Each row below is a small network's average activation on inputs in which a field has the value named, seen along a few directions.
Related values have similar rows: they may be neighbours, one step apart, or belong to one group.
In the rows, 500 means zero.
Random noise pushes rows far along 16 fixed directions. That doesn't count. These rows show it; they differ only by the noise:
397  597  514  557  397  609  405  455  711  400  483  485  468  464  577  531  173  403  566  660  663  563  504  473  415  649  589
493  661  553  306  451  445  440  535  622  441  526  549  515  465  346  654  508  277  740  552  455  554  491  417  501  487  610
670  606  671  801  444  183  605  468  147  361  416  585  495  476  428  368  524  878  339  235  501  640  409  384  509  723  525
420  370  589  564  498  450  537  352  305  305  745  606  452  503  626  595  447  560  350  195  354  453  418  596  562  605  728
428  750  490  462  569  483  396  322  389  249  429  517  680  604  723  384  362  611  744  339  560  209  531  408  644  546  578
725  583  470  462  451  420  636  409  380  332  466  456  487  577  465  555  529  631  443  395  591  627  503  433  558  624  718
529  566  598  602  251  463  280  553  702  572  340  574  560  547  592  594  586  417  482  680  623  387  588  330  614  448  707
610  281  410  512  229  254  797  504  494  518  568  466  611  412  405  528  717  412  596  467  599  469  424  377  604  569  578
393  444  494  430  541  616  424  426  390  299  593  541  442  774  331  771  449  424  206  516  499  615  445  476  535  611  634
457  125  572  349  435  480  533  486  417  474  545  453  613  365  225  698  688  352  452  495  549  441  408  339  492  373  368
550  682  662  559  559  307  472  497  383  518  584  581  471  569  461  306  391  599  648  476  246  457  495  543  419  420  247
505  500  462  495  638  444  524  642  563  496  390  441  487  248  466  527  471  555  568  447  420  464  583  571  515  485  326
456  489  713  442  429  609  261  479  429  322  525  573  385  317  475  571  290  436  491  362  506  503  515  309  361  586  597
328  588  535  716  569  231  623  518  468  497  554  594  457  523  679  307  441  528  649  391  419  537  377  701  506  650  413
441  631  577  460  433  595  502  335  612  262  453  484  469  588  389  549  106  363  699  747  497  462  441  415  450  761  529
453  651  601  683  447  653  652  342  535  592  82  579  903  323  310  578  417  746  556  676  618  536  293  361  460  783  570
297  474  546  689  549  331  361  566  547  618  345  679  866  569  605  674  577  592  418  454  544  402  386  576  547  410  514
505  384  674  674  584  163  458  563  579  254  183  396  343  436  592  500  376  476  589  574  689  525  456  535  520  655  382


Field Batog:
w4: 655  284  393  510  263  627  581  561  579  684  531  590  575  446  459  659  520  489  370  477  402  388  525  435  454  530  724
w2: 174  633  490  622  721  699  241  460  472  320  613  486  458  599  476  518  202  562  277  537  548  560  496  622  450  544  325
w9: 478  460  487  389  459  654  462  352  592  471  512  396  512  644  488  566  688  361  473  642  730  526  484  449  638  368  673
w3: 500  382  527  581  543  587  590  368  297  508  282  460  570  591  536  312  569  657  459  518  584  368  429  432  474  610  349
w10: 477  754  478  440  522  513  354  537  586  459  524  484  581  488  423  495  474  477  639  562  443  385  632  437  608  366  420
w1: 520  279  538  475  482  576  596  433  466  586  661  469  296  554  590  420  643  371  438  509  455  570  419  607  473  454  614
w7: 371  511  542  649  599  444  395  491  470  479  393  516  493  788  461  514  590  507  349  663  552  542  400  561  616  494  488
w6: 518  451  555  619  471  332  430  484  446  410  370  531  488  672  501  520  491  523  433  551  530  437  482  429  539  552  447
w5: 679  707  357  440  593  574  488  421  472  331  620  327  433  429  555  518  523  693  380  374  656  669  600  541  639  464  782
w8: 434  702  430  249  730  629  390  518  479  323  543  490  499  475  294  673  326  396  634  478  339  471  514  446  496  589  586
Each value of Batog is a pair of two hidden parts, and every pair occurs once (2 first parts, 5 second parts).
Q: Changing only the second part turns w3 into w8. w2 has the same second part as w3; what does that change turn w2 into?
A: w5
Q: Changing only the second part turns w7 into w9. w1 has the same second part as w7; what does that change turn w1 into?
A: w4

Field Fek:
f1: 435  574  484  624  739  666  390  531  582  637  503  386  339  513  658  410  620  711  221  545  523  590  649  746  605  235  343
f6: 612  497  785  636  551  318  631  340  452  383  626  550  275  595  613  436  329  579  495  445  307  666  388  785  442  510  538
f7: 666  441  365  387  339  259  464  706  627  732  572  592  730  551  619  461  437  413  738  527  326  236  606  451  444  289  389
f3: 568  453  309  523  515  359  723  555  349  447  570  405  468  559  344  344  506  554  584  403  556  574  446  439  436  598  327
f5: 764  506  557  434  378  249  503  662  557  498  508  598  310  567  684  440  333  357  684  426  407  538  526  530  327  635  715
f10: 434  612  261  735  639  373  449  725  510  704  327  637  762  563  533  571  612  766  336  387  416  434  519  629  575  465  442
f2: 500  659  348  417  585  551  473  544  609  405  322  361  273  564  738  472  804  391  529  513  621  428  735  545  815  511  630
f8: 617  527  531  354  651  588  458  641  529  370  744  368  41  223  464  413  154  425  545  444  231  599  684  629  323  533  344
f9: 611  540  803  318  655  517  360  401  140  371  432  608  234  755  455  507  641  485  350  323  378  667  462  440  392  487  556
f4: 387  414  295  190  747  689  519  708  566  498  453  324  275  344  371  460  490  264  608  580  469  537  644  557  409  513  129
Each value of Fek is a pair of two hidden parts, and every pair occurs once (2 first parts, 5 second parts).
Q: Changing only the second part turns f3 into f2. f10 has the same second part as f3; what does that change turn f10 into?
A: f9
Q: Changing only the second part turns f4 into f6. f7 has the same second part as f4; what does that change turn f7 into?
A: f1
